Each row below holds a small network's activations on one input, seen along a few directions.
In each table, some parts of the input vary, and every possible input appears once, in random order.
A made-up example of a description, with smaller parts first: values(3) and (point or ring(9) or (ring(5) and line(6))).
Shared parts are said once, and a part with two or three values counts as separate values.
In the rows, zero is written as 128.

Other details of the inputs vary at random and push rows far along two fixed directions, the same in every table; ignore that.
These rows show it; all are for the same input, with only those details redrawn:
[167 118 165  54  78 121 160 164 145 121  84  59  86 115]
[ 73 105  96 180 135 131 120  54 112 112 161 172 142 140]
[169 130 160  82 150 131  65 127 145 209 115 110  52 136]
[ 71 103 102 176 122 127 130  56 107 108 158 164 151 136]
[110 106 124 130  80 127 175 111 122  75 119 104 136 112]
[ 83 105 102 154  93 122 169  82 108  61 138 136 155 126]
[162 130 155  91 167 130  45 119 146 219 128 119  50 138]
[146 125 141 108 173 135  54  96 131 213 137 137  69 153]

Table:
x1: [ 75 125 117 181 126 146 145 143 112  53 146 161 199 116]
x2: [183  89 162  52  85 127 137 194 160 109  80  75 108 117]
x3: [ 58 146  85 205 140 115 135  29 110 125 179 182 182 135]
x4: [139 100 116 133  74 147 168 176 151  44 123 120 192 100]
x5: [161 125 164  53  79 106 206 211 117  67  58  28  86  94]
x6: [ 89 162  80 198 166 122 148  95  89 120 152 197 177 125]
x7: [113 163 132 143 191 110  70 100 104 231 143 168  97 133]
x8: [139 125 135 116 169 131  50  91 141 210 132 136  74 141]
x9: [141 152 120 151 151 161 129 161 153 140 144 161 158 140]
x10: [123 169 125 152 146 138 124 180 132 136 116 163 152 125]
x11: [ 78  93 118 145 115 123 163 144 111  56 113 116 162 119]
x12: [204 142 131  82  72 100 211 199 131  56 146  51 158 147]
x13: [204 175 158 102 176 137  84 156 160 222 117 129 101 139]
Describe the family of inputs behind these rows.
> point or (values(2) and ring(6))
Which other rows does x7 become when the values(2) part takes its other values? List them by row number.
> x3
Which other rows does x5 become when the values(2) part takes its other values? List them by row number.
> x8

Table:
x14: [175 143 178  59  93 136 172 218 162 107  52  48 105 106]
x15: [145 118 149  70  57 106 227 173 113  45  84  40 111 101]
x16: [ 81  98 103 172 172 135  48  61 121 170 173 173 113 147]
x17: [205 137 165  64 154 142  63 198 146 200  94 120  56 131]
x18: [ 79 126 102 177 187 118  63  56 112 193 165 163  99 161]
x19: [190 134 174  61 162 136  59 150 171 228  90  90  39 142]
x20: [ 79  95 106 169 173 135  48  54 117 173 171 176 117 143]
x21: [112 141 104 162 107 113 181 116 110  77 159 125 185 132]
x22: [ 91 155 104 188 196 150  68  94 134 185 154 217 153 131]
x23: [ 96 132  87 175 104 110 174  78 104  77 165 144 169 140]
x24: [108 145 110 168 124 110 187 142 112  79 147 137 196 123]
x25: [115 132 111 153  87 133 186 121 140  73 144 127 192 123]
x26: [ 74 105 115 134  72 104 220  96  82  39 123 112 171 107]
x27: [108 162 110 170 189 128  87 118 112 176 151 189 139 133]
x28: [ 76 111 108 143  73 107 216 101  87  33 129 105 161 106]
x29: [ 38 112  86 230 168 138  71  78 111 120 179 197 173 146]
x30: [148 121 167  80 135 129 104 111 139 175 101 114  95 118]
x31: [167 126 152  74  62 127 216 245 131  26  78  79 161  98]
x32: [104 118  95 183 171 140  61  60 126 172 194 190 138 166]
x33: [120 128 114 163 153 141  87 107 133 148 180 162 158 155]
x34: [189 134 184  48 149 137  72 147 158 217  91  92  44 121]
x35: [ 93  90 124 137 139 126  94  81 112 135 144 148 134 129]
x36: [110 127  95 155  82 111 201 106 103  51 133 125 157 121]
x37: [157 113 158  66  48 122 223 171 143  45  69  45 120  94]
x38: [199 160 175  79 161 139  94 197 174 207 107 108  98 124]
x39: [200 156 162  71 159 146  70 179 158 217  81 129  57 123]
x40: [201 135 153  59  72 133 177 182 153 105  73  74  98 106]
x41: [ 98 125  91 173  94 130 171  76 134  80 153 153 176 132]
x42: [ 83  97 102 173 175 131  47  66 128 171 169 168 114 157]
x43: [ 72 135 105 169 105 113 192 131  96  55 124 116 174 118]
x44: [103 137  97 156  92 117 203 132  95  46 116 136 166 108]
x45: [203 148 178  73 166 143  76 212 156 198 121 110 100 139]
x46: [205 128 161  66 143 136  64 168 152 199 111 113  53 142]
The inputs of x36 and x40 match in every part but one. If x18 is changed in the same way as x36 into x40, which row does it become?
> x19
Describe the family of inputs behind these rows.
> values(3) and (point or line(4) or ring(6))
List by row number the other rows that have the values(3) part in common with x17.
> x16, x20, x29, x31, x32, x33, x35, x42, x45, x46
Which other rows does x19 become when the line(4) part takes its other values? List them by row number.
> x30, x34, x37
